A small network was shown many inputs. Here are its activations along a few directions, one row for each input.
Each table varies a few parts of the input and shows all the possible inputs, shuffled.
A made-up example of a description, with smaller parts first: one of 5 places around a ring, together with either a single point or one of 11 places around a ring or (one of 2 separate values, together with one of 6 places along a line).
Shared parts are said once, and a part with two or three values counts as separate values.
In the rows, zero is written as 128.

Table:
R1: [ 50 133  92  85 168 159  94 106 151  79 181 168  99 135 114]
R2: [227 137 122 111 152 117 113 143 204 173  97  98 156 119 147]
R3: [197  67 145 148 144 153 137 106 162 142 112  90 105 140  85]
R4: [102 149 141 141  78  57 109  91 165 178 151 144 150  88 210]
R5: [158 148  86 162 104 149 107 188  74  93 110  91  62 165 133]
R6: [181  67 148 124 173 124 156  95 123 156 117 115 140 176  71]
R7: [157 106 158 189  85 165 131 178  62 139 109  99 101 161 116]
R8: [213 145 135 142 124 132  95 166 169 146  61 110 155 127 191]
R9: [158 139 164 163 107 168 169 154  17 149 139 139 131 158 107]
R10: [160 177  90  87 143 153 163 114  66  92 166 105 111 180 115]
R11: [161 180  89 137 125 152 147 162  30 101 140 135  93 163 124]
R12: [ 76  87 163 172  77 139 178 104 148 157 102 150  80 106 127]
R13: [ 68  70 155 150 120 120  95  52 122 120 207 144 136 119 121]
R14: [ 83 130  89 143  96 120 164 118 159  97 108 153  52 110 155]
R15: [ 83 165 134 150  80 102 149 138 201 177  88 163 148  94 183]
R16: [ 74 145 128 118 143  79  66  77 157 166 182 150 187  90 183]
R17: [ 87  81 198 137 113  83 136 142 109  58 104  93 169  63  35]
R18: [ 78 141 115  99 148 151 160 172 194 173 109 179 181  98 165]
R19: [206 139 123  72 168  87 126 124 157 188 106 123 195 167 130]
R20: [182 111  71  82 172 116 126  98 120 118 123 109 103 177  88]
R21: [152 127 155 135 163 160 183 109  58 148 149 111 149 177  87]
R22: [ 48 156 127  86 189 135  78 131 183 162 156 175 197 110 141]
R23: [ 81  75 163 174  68  94 135  62 123 140 168 136  99 110 145]
R24: [195 114  78 116 162 142 112 119 164 103 113  82  60 133 103]
R25: [ 82 123  95 149  83  78 111  71 133 100 168 136  56 113 157]
R26: [ 46  78 141 122 170 177 111  90 136 126 167 167 154 130  89]
R27: [163 214 127  94 169 125 150 135  88 183 126 118 208 158 144]
R28: [111 153 170  84 104  48 101 175 141  86  92 107 229  53  87]
R29: [ 72 123 106 114 118 103  79  68 136  75 219 147  84 120 143]
R30: [101 124 121  85 110  77 115 148 111   7 112  95 134  60  60]
R31: [192  76 176 163 116 163 121 140 133 125  86  96  81 149 130]
R32: [197 115 104 129 136 149 108 156 139  68  92  91  54 142 160]
R33: [ 58  72 138 133 135 190 180 133 151 142 122 165 130 118 101]
R34: [175 189 131 170 101 135  98 208 100 170  76 112 158 136 171]
R35: [172 226 141 141 127 135 139 184  54 180 110 150 186 133 161]
R36: [ 60 126  88  98 137 171 165 150 168  90 136 165  76 128 130]
The inputs of R20 and R6 match in every part but one. If R25 is changed in the same way as R20 into R6, which row does it become?
> R23
Describe the family of inputs behind these rows.
> one of 3 separate values, together with either a single point or one of 5 places around a ring or one of 6 places around a ring
Change only the choice among 3 separate values in R14. List by row number the other rows that result.
> R12, R15
Change only the place on the ring of 6 in R10. List by row number the other rows that result.
> R5, R11, R20, R24, R32
Change only the choice among 3 separate values in R17. List by row number the other rows that result.
> R28, R30

Table:
R37: [ 79  81  99 122 143 157 140  71  79  74 200 135  41 158  87]
R38: [ 77 107 148 134 101  72 102  95 161 120 139 135 149  80 133]
R39: [101  78 105 167  94 133 133  95 107  45 163 118  15 126 116]
R40: [213 180 129 143 110 136 136 172  84 143  91 102 124 165 155]
R41: [ 62 120 141 129 102  82 111 117 159  96 132 136 150  66 123]
R42: [ 88 118 117 126 118  94  92  98 194 127 140 140 123  90 164]
R43: [224 124 141 132 136 161 143 171 103 122  88  90 113 172 102]
R44: [211 170 123 150  97 129 148 171 102 156  87 106 118 162 161]
R45: [ 51 113 112 134 130 143 126 112 178 141 130 169 127 104 154]
R46: [ 84  54 125 169 108 177 161  95 101  89 164 138  19 152 109]
R47: [233 131 136 124 125 137 126 170 106 100  81  74 109 168 102]
R48: [ 78 118 100 118 119 107 102 112 196 109 127 144 117  86 162]
R49: [ 85 110 141 134 111  78  99  89 180 124 144 139 144  87 152]
R50: [ 69 112 136 103 157  93 108  70 167 145 181 155 166 106 129]
R51: [206 160 134 149 127 164 130 182  68 155 106 104 134 170 140]
R52: [203 161 129 155 104 151 165 171  92 179  92 121 121 167 159]
R53: [ 54 101 164 149 110 106 125  93 142 149 145 158 160  91 126]
R54: [ 52 130  92  83 166 125 112  98 175 133 162 165 141 110 136]
R55: [ 53 113 143 104 140  91 108  81 134 139 167 157 173  99 112]
R56: [ 37 128 131  98 144 101 122  92 137 120 163 154 179  91 104]
R57: [219 167 129 145 117 136 112 180  76 133 103  86 132 164 138]
R58: [210 181 122 127 123 149 158 164  85 170 111 118 131 169 145]
R59: [ 69  95 153 147 122 116 121  85 170 155 148 157 149 103 149]
R60: [227 127 130 106 157 148 147 158  97 114  94  75 130 159  70]
R61: [228 108 146 132 140 153 155 169 105 125  77  82 122 154  91]
R62: [ 73 125 109  92 166 111 101  81 179 148 172 161 150 112 139]
R63: [205 173 134 150 120 161 155 172  79 166  95 115 125 174 153]
R64: [233 117 138 126 128 129 138 172 108 107  70  64 116 151  88]
R65: [226 139 126 105 152 158 132 162  85 110 102  90 122 179  83]
R66: [203 182 119 123 144 157 120 170  59 144 125 100 146 175 122]
R67: [ 42 111 133 128 130 130 138 126 165 124 134 171 142  87 132]
R68: [ 70 112 129 139 135 129 117  97 187 158 145 164 130 103 154]
R69: [ 57 127 115 116 119  96 117 130 181  92 127 145 134  74 142]
R70: [212 186 125 120 139 161 146 162  65 154 112 114 138 175 144]
R71: [ 34 135 101  85 160 119 126 110 152 111 154 166 157  99 114]
R72: [ 40 114 153 143 115 119 137 114 149 129 137 158 158  83 118]
The inputs of R47 and R43 match in every part but one. If R49 is changed in the same way as R47 into R43, which row does it become?
> R59
Describe the family of inputs behind these rows.
> one of 3 separate values, together with either a single point or one of 5 places along a line or one of 6 places around a ring
Change only the choice among 3 separate values in R63. List by row number the other rows that result.
> R40, R70
A walk changes only the place on the line of 5. It starts at R58 and steps to R70. List the rest of the walk in order.
> R66, R65, R60

Table:
R73: [124 128 132 126 112 144 163 134  55 118 125 128  89 139  96]
R74: [146  81 133 121 139 132 143 133 117  94 110  95  97 139  74]
R75: [ 25 125 147 153  97 121 128 105 138 113 154 161 135  84 133]
R76: [160 130 116 144 111 161 153 143 135 144 105 121  76 149 157]
R77: [135 174 105  95 147  98  94 148 145 128 138 123 176 120 135]
R78: [132 115 137  95 170 141 133 119 137 111 129 108 155 127  70]
R79: [ 58  88 140 150 116 105 112  69 161 132 179 141 121  93 153]
R80: [ 60 123 100 123 108  84 108  91 174  86 143 145 112  84 142]
R81: [ 58  67 138 129 114 108 114  98 185 102 123 138 136  76 112]
R82: [143 161 152 165  99 129 137 156 105 141 100 138 167 117 154]
R83: [153  92 125 141 135 137 135  99  84 120 158 116  90 156 119]
R84: [153 145 118 152 132 147 127 155 148 166  98 141 133 136 178]
R85: [136 149 139 105 142  96 132 107 132 178 145 135 173 140 135]
R86: [166 133 147 156 110 112 107 123 130 168 113 134 150 140 156]
R87: [165 106 150 163 101 121 137 123 117 132 132 110 100 157 144]
R88: [146 137 155 152  81 136 161 158  88 127 106 120 103 127 132]
R89: [167 165 110 138 111 102 104 157 144 126 105 111 144 107 157]
R90: [141 112  91 131 133 174 138 133 114 126 137 139  75 170 120]
R91: [ 42 111 109 150 139 135 120 104 184 136 150 169  99 104 162]
R92: [150 121  96 111 133 127 108 133  94  77 131 108  75 149 114]
R93: [124 132  99  99 167 183 131 121 125 140 152 144 134 166 128]
R94: [166 137 122 135 101 121 106 157 125  94 111  92  85 134 147]
R95: [109 170 142 109 130 115 145 154 100 164 123 145 183 121 126]
R96: [137 150  92  97 163 126 113 121 117  87 156 124 142 137 106]
R97: [168 100 160 147 109 129 134 152 146 111  90  91 102 123 101]
R98: [171 125 158 136 118 114 121 155 161 143  84 112 152  99 120]
R99: [139 126 137 100 160 135 142  80 104 136 171 130 139 147 120]
R100: [122 155 106 117 166 146 125 145 146 173 126 149 163 147 154]
R101: [140 129 145 102 153 113 114 140 156 139 105 126 189 118  97]
R102: [104 154 141  98 145 145 157 125  72 130 143 144 145 134  98]
Describe the family of inputs behind these rows.
> one of 5 separate values, together with either a single point or one of 5 places around a ring
The inputs of R76 and R88 match in every part but the choice among 5 separate values. If R84 is changed in the same way as R76 into R88, which row does it become?
> R82
Which other rows agree with R99 in the choice among 5 separate values? List them by row number.
> R79, R83, R85, R86, R87
A walk changes only the place on the ring of 5. It starts at R94 and steps to R89. List the rest of the walk in order.
> R77, R96, R92
Change only the choice among 5 separate values in R80. List by row number the other rows that result.
> R75, R79, R81, R91

Table:
R103: [251 138 146 152 136 178 156 160  89 191  95  99 119 202 135]
R104: [ 84 135  98 123 128 151 150 100 128 127 162 169  87 141 164]
R105: [219 173 111 117 111 146 140 202  52  78  94  79  95 166  99]
R106: [ 99  76 118 103 156 136 126 105 126  99 138 134 123 135  73]
R107: [111 135 135 135  98 109 129 155 194 147  83 131 147 102 164]
R108: [ 74 116 119 121 169 174 132 109 121 118 168 153 120 133 108]
R109: [129  82 149 158  93 115 114 104 140  87 143 107  81 111 133]
R110: [ 93 140 164 158 104 117 137 150 128 158 109 150 169  90 142]
R111: [150 159 102  96 149  94 100 134 195 140 113 131 148 108 148]
R112: [124  76 141 125 127 111 145 100 142  85 126 101 104 106  75]
R113: [102 152 153 122 134 110 126 125  94 161 141 146 203 110 130]
R114: [131 170 119  80 161 101  97 114 141 147 147 126 190 135 130]
R115: [ 96 111 110 174  98 124 112 107 116 124 145 137  78 124 163]
Describe the family of inputs behind these rows.
> either one of 2 separate values or one of 5 places around a ring or one of 6 places around a ring
What sort of input is R105?
> one of 2 separate values
